Each row below holds a small network's activations on one input, seen along a few directions.
Each table varies a few parts of the input and shows all the possible inputs, shuffled.
Descriptions start from the smaller parts, as in this example, which fits no table here: ring(8) and (point or ring(9) or (values(3) and line(4))).
Shared parts are said once, and a part with two or three values counts as separate values.
In the rows, zero is written as 128.

Other details of the inputs vary at random and push rows far along two fixed directions, the same in every table; ignore that.
To show where, the next rows are all for the same input, with only those details redrawn:
[135 112 133 119 148 119 126 101 107 126 130 113 125 122]
[140 157 157 102 133 143  86 138 124 122 113 140 136 118]
[137 102 130 120 153 116 132  93 104 128 133 107 123 124]
[ 95 180 136 127 111 116 103 164 121 102 121 149 121 116]
[134 112 133 118 149 120 125 101 107 127 130 114 125 121]
[137 102 130 120 154 117 132  93 104 129 133 108 123 123]
[143 105 135 117 153 121 126  94 107 129 131 109 127 123]

Table:
R1: [185 153  94  74 138 157 104 193 139 159  95 124 129 131]
R2: [148 155 162 114 101 138  97 127 144 145 122 161 135 128]
R3: [104 181 141 146  92 131 128 161 148 117 138 163 135 135]
R4: [140 142 142 109 116 165  85 150 158 118 142 136 138 158]
R5: [140 157 157 102 133 143  86 138 124 122 113 140 136 118]
R6: [137  84 118 118 122 118 112  97 132 135 152 108 118 155]
R7: [150 116 134 135 128 126 142  82 113 142 136 102 115 137]
R8: [151 175 158 127 120 170 112 136 140 125 125 129 141 140]
R9: [ 36 112  68 184 103  76 179 161 122  79 171 118  98 138]
R10: [136  66 116 128 133 134 127 110 136 145 118 118 125 121]
R11: [140 101 133 127 148 120 145  92 125 130 164 123 137 148]
R12: [ 95 179 133 149 121 146 132 178 135 104 108 147 136 116]
R13: [135  82 128 138 159 136 161 104 129 143 127 132 148 118]
R14: [139  86 125 136 112 138 130 112 148 153 116 118 123 127]
R15: [146  89 121 139 121 147 141 104 147 135 149 102 130 158]
R16: [ 46 129  87 204  98  72 216 143 128 109 147 134 108 123]
R17: [135  77 129 129 146 116 144  94 121 155 117 138 135 107]
R18: [146 166 156 134 128 176 122 145 145 132 103 133 146 125]
R19: [136 115 132 128 161 138 142 110 115 114 140 107 139 133]
R20: [140 151 154 116 132 154  99 143 131 135  91 145 138 108]
R21: [ 33 120  82 173 101  35 181 136 101  97 162 142  96 113]
R22: [131  82 119 115 129 125 107 114 131 131 138 120 126 130]
R23: [142 145 160 121 109 144 107 135 149 155  99 166 141 111]
R24: [101 192 139 129 101 114 100 154 124 104 134 143 113 134]
R25: [130  98 132 123 154 126 143 109 124 127 149 135 147 126]
R26: [ 91 147 119 147 102 150 118 190 158 107 117 153 132 124]
R27: [140  91 124 145 125 157 145 122 156 141 125 113 134 137]
R28: [145  85 122 130 108 129 125  94 139 146 140 107 118 149]
R29: [139  97 134 118 134 101 130  82 117 141 154 128 124 139]
R30: [101 184 138 149  95 131 123 161 133 124 102 148 117 113]
R31: [142 128 134 130 150 135 138 101 118 117 153 102 131 151]
R32: [187 191  94  76 155 143 124 181 114 140  81 115 133 117]
R33: [125 198  77 112 119  89 144 211 126 131  96 149 123 110]
- What is each input in this table made of? => values(3) and (point or (values(2) and ring(5)))
- Changing only the values(3) part turns R27 into R16. The same change can be made to R28. Which row results? => R2
- Change only the values(3) part in R14. List by row number the other rows that result. => R23, R30
- Change only the values(3) part in R26. List by row number the other rows that result. => R12, R13
